Each row below holds a small network's activations on one input, seen along a few directions.
Each table varies a few parts of the input and shows all the possible inputs, shuffled.
A made-up example of a description, with smaller parts first: one of 6 places along a line, together with either a single point or one of 9 places along a line or (one of 3 separate values, together with one of 5 places around a ring).
Shared parts are said once, and a part with two or three values counts as separate values.
In the rows, zero is written as 128.

Other details of the inputs shift rows strongly along two fixed directions, in all tables alike. That doesn't count.

Table:
R1: [ 43 149 104 163 125 114 184  84  93 115 151  55 144  86  44]
R2: [218 170 146 187 143 187 126  89 140  64 121  68 108 140 117]
R3: [140 139 122 181  59 202  92  52 150  88 138 164  67 125 129]
R4: [153 203 123 171 110 179 121  32 136  74 132 101  72 129 107]
R5: [194 138 210  50 174 113  86 123 156 142 124 184  58 170 154]
R6: [181 197 113  68 121  92  90 109 133 153  90 200  86 171 188]
R7: [ 93  48 120 187 108 162 154 149 149 125 153  94 175  98  98]
R8: [233 167 174 120 153  77 102 174 132 141  66 170  88 123 185]
R9: [177 193 147  98 128  71 107 110 125 146  68 213  53 115 182]
R10: [ 38  93 102  92 142  77 116 161 115 180 111 206 141  98 145]
R11: [179 122 176 144  90 170 137  54 122  83 177  77  56 192 135]
R12: [ 34 107 114  56 144 127 103 168 157 184 123 204 162 115 106]
R13: [101 118 129 177 158 122 186 155  90 104 141  26 175  99  53]
R14: [ 67  32 153 172 114 112 166  97  94 137 195  50 108 111  71]
R15: [ 28 109  90 151 116 161 136  83 113 101 154  86 156 101  62]
R16: [ 98  73 132 112 170  79 117 212 130 178 117 158 188  95 159]
R17: [169 177 114  60 105 122  65 114 137 134  98 220 101 165 191]
R18: [201 135 153 162 112 222 106  99 191  62 131 115 130 143 107]
R19: [ 93  80 114 214 139 119 175 146 101 127 142  43 164 101  96]
R20: [220 182 134 173 106 156 148 121 110  63 130  57 101 150 147]
R21: [ 59 146  93  68 138  32 164 172  95 185 115 152 156 125 127]
R22: [158 172 118 205  88 158 127  24 116  89 125 118  54 121 133]
R23: [ 29  89  82 144  62 170 148 109 119 127 174 105 168 137  75]
R24: [226 153 145  75 139 133  79 169 151 122 100 175 137 167 211]
R25: [122 103  96  86 179  67 159 223 111 188 128 121 188 137 151]
R26: [ 98  93 138  73 194 104 118 208 143 158 112 141 201 108 138]
R27: [102  66 113  69 139 127 142 221 145 187 140 154 218 134 142]
Each input here is: one of 3 separate values, together with either a single point or (one of 2 separate values, together with one of 4 places along a line).
Q: The inputs of R5 and R11 match in every part but the choice among 3 separate values. If R26 is changed in the same way as R5 into R11, which row does it become?
A: R24
Q: Change only the choice among 3 separate values in R2. List by row number the other rows that result.
A: R19, R25

Table:
R28: [118  87 114 122 128  90 154 177 120 162 135 122 166 113 146]
R29: [137 117 144 192 124 155 160  97 127  89 144  48 124 102  74]
R30: [169 181 136 143 127 136  97  73 118  93 115 143  50 145 153]
R31: [170 153 149 145 155 114 122 127 116 109 113 100  93 140 150]
R32: [129 126 122 196 113 134 155 110  93  78 141  49 130 133 105]
R33: [185 141 128 115 143 144  68 139 166 121  81 193 133 125 206]
R34: [ 76  62 137 144 152 133 159 156 110 132 177  69 159 125  83]
R35: [147 162 134 131  80 144 121  91 140 102 118 151  87 108 127]
R36: [109 105 117 177 109 213 113 113 149  74 151  92 164 118 105]
R37: [108 100 147 144 125 110 157 145 111 112 139  87 152 109  96]
R38: [ 79 129 116  90 147 108 135 110 119 144 148 120 130 143 119]
R39: [163 161 173  75 143 101  88 108 147 132  94 197  62 122 161]
R40: [136 141 131 118 104 156 102 118 160 137 128 172 103 146 130]
R41: [107 131 146 101 115 104 116 120 129 129 115 167 111 117 122]
R42: [114 157  94 140 100 127 133 112 105 118 119 134 108 126 128]
R43: [120 111 119 169 114 147 127  73 125 131 140 122 110 122 120]
R44: [173 155 153 141 122 134 139 139 151 118 104 128 116 116 126]
R45: [183 134 134 164 117 142 134 127 146 124 120 129 121 137 152]
R46: [167 192 119 103 131 115 103 126 139 143  76 205  90 141 167]
R47: [157 174 129 113  98 155 107  60 130  84 131 127  94 168 144]
R48: [120 171 100 158  92 177 148  66 132  95 155  97 125 140  98]
R49: [178 144 149 149 110 144  94  56 137 102 134 151  58 144 169]
R50: [ 65  51 119 143 141  80 169 171  96 155 154  93 189 114 113]
R51: [ 92 124  97  76 169 115 108 180 141 149 114 158 209 120 142]
R52: [ 17  65  99 114 103 123 158 161 115 162 160 113 171 120  85]
R53: [ 99 104 121 181 102 188 129  71 136 105 170  86 108 130  73]
R54: [183 118 152 127 143 160 107 131 155 125 123 120 109 145 126]
R55: [189 154 156 108 113 120 119 153 147 118 103 148 105 115 154]
R56: [ 90 103 110 128 164 119 169 145 113 146 155  67 184 124  81]
R57: [104 107 139 129  93 163 115 102 120 114 152 129 116 143 110]
R58: [166 159 131  71 156 105 126 179 143 167 107 164 156 148 155]
R59: [136 136 103 205  99 144 160 115 103  76 150  48 130 122 102]
R60: [ 45  68 114 115 121  80 143 145 101 171 140 144 163 119 132]
R61: [141 136 130  95 186  75 120 190 122 183  90 151 140 122 147]
R62: [ 43 113  80 104 109 121 173 133 106 141 158 104 167 128  97]
R63: [129  90 149  93 181  73 130 178 120 178 122 153 141 126 171]
R64: [132  89 151 113 127 135 127 162 120 126 144 119 141 145 123]
R65: [163 141 149  62 184  91 115 164 127 155 124 147 133 150 158]
R66: [ 83 101 104 123  98 109 140 135 116 161 137 149 137 116 142]
R67: [ 81  89 142  91 143 116 109 138 129 162 147 155 120 135 123]
R68: [126 157 106 149 114 169 130  50 132 101 152  84 113 140  94]
R69: [117 117 129  93 145 103 148 159 104 138 139 111 174 143 121]
R70: [ 94 137 107  82 169  73 116 160 113 190  90 180 128 118 136]
R71: [225 140 151 157 132 152 111  96 148 111 111 126  91 140 164]
R72: [180 124 139 153  94 178 124 125 141  91 150  99 112 145 123]
R73: [132 147  96 117 163 115  87 167 137 127  90 169 165 108 160]
R74: [200 146 153 152 110 181 115 123 158 104 128 127 108 155 134]
R75: [ 68 124 104 118 130  87 136 138  90 144 115 141 138 128 123]
R76: [126 117 170  76 185  74 133 185 126 166 112 155 130 109 145]
R77: [102 120 110 146 104 129 138 115 128 156 132 153 130 116 135]
R78: [ 73 117 123 198 104 161 158  61 120  94 154  70 118  95  50]
R79: [ 87 114 123 101 163 111 110 184 146 144 104 171 186  82 128]
R80: [100 144 124 156 100 143 147 100 134 117 129 133 118 103  92]
R81: [182 173 130 139 132 122 127 150 135 129  89 133 113 138 154]
R82: [225 181 137  95 114 141 108 129 141 107 118 138 114 159 166]
Q: What is each input in this table made of?
A: one of 5 separate values, together with either a single point or (one of 2 separate values, together with one of 5 places around a ring)
Q: The inputs of R53 and R43 match in every part but the choice among 5 separate values. If R34 is changed in the same way as R53 into R43, which row does it become?
A: R63
Q: Change only the choice among 2 separate values in R30. List by row number the other rows that result.
A: R31
Q: Change only the place on the ring of 5 in R78. List by row number the other rows that result.
A: R35, R39, R41, R80
Q: List by row number the other rows that have the choice among 5 separate values in common with R48.
A: R38, R47, R51, R56, R58, R62, R65, R68, R69, R82
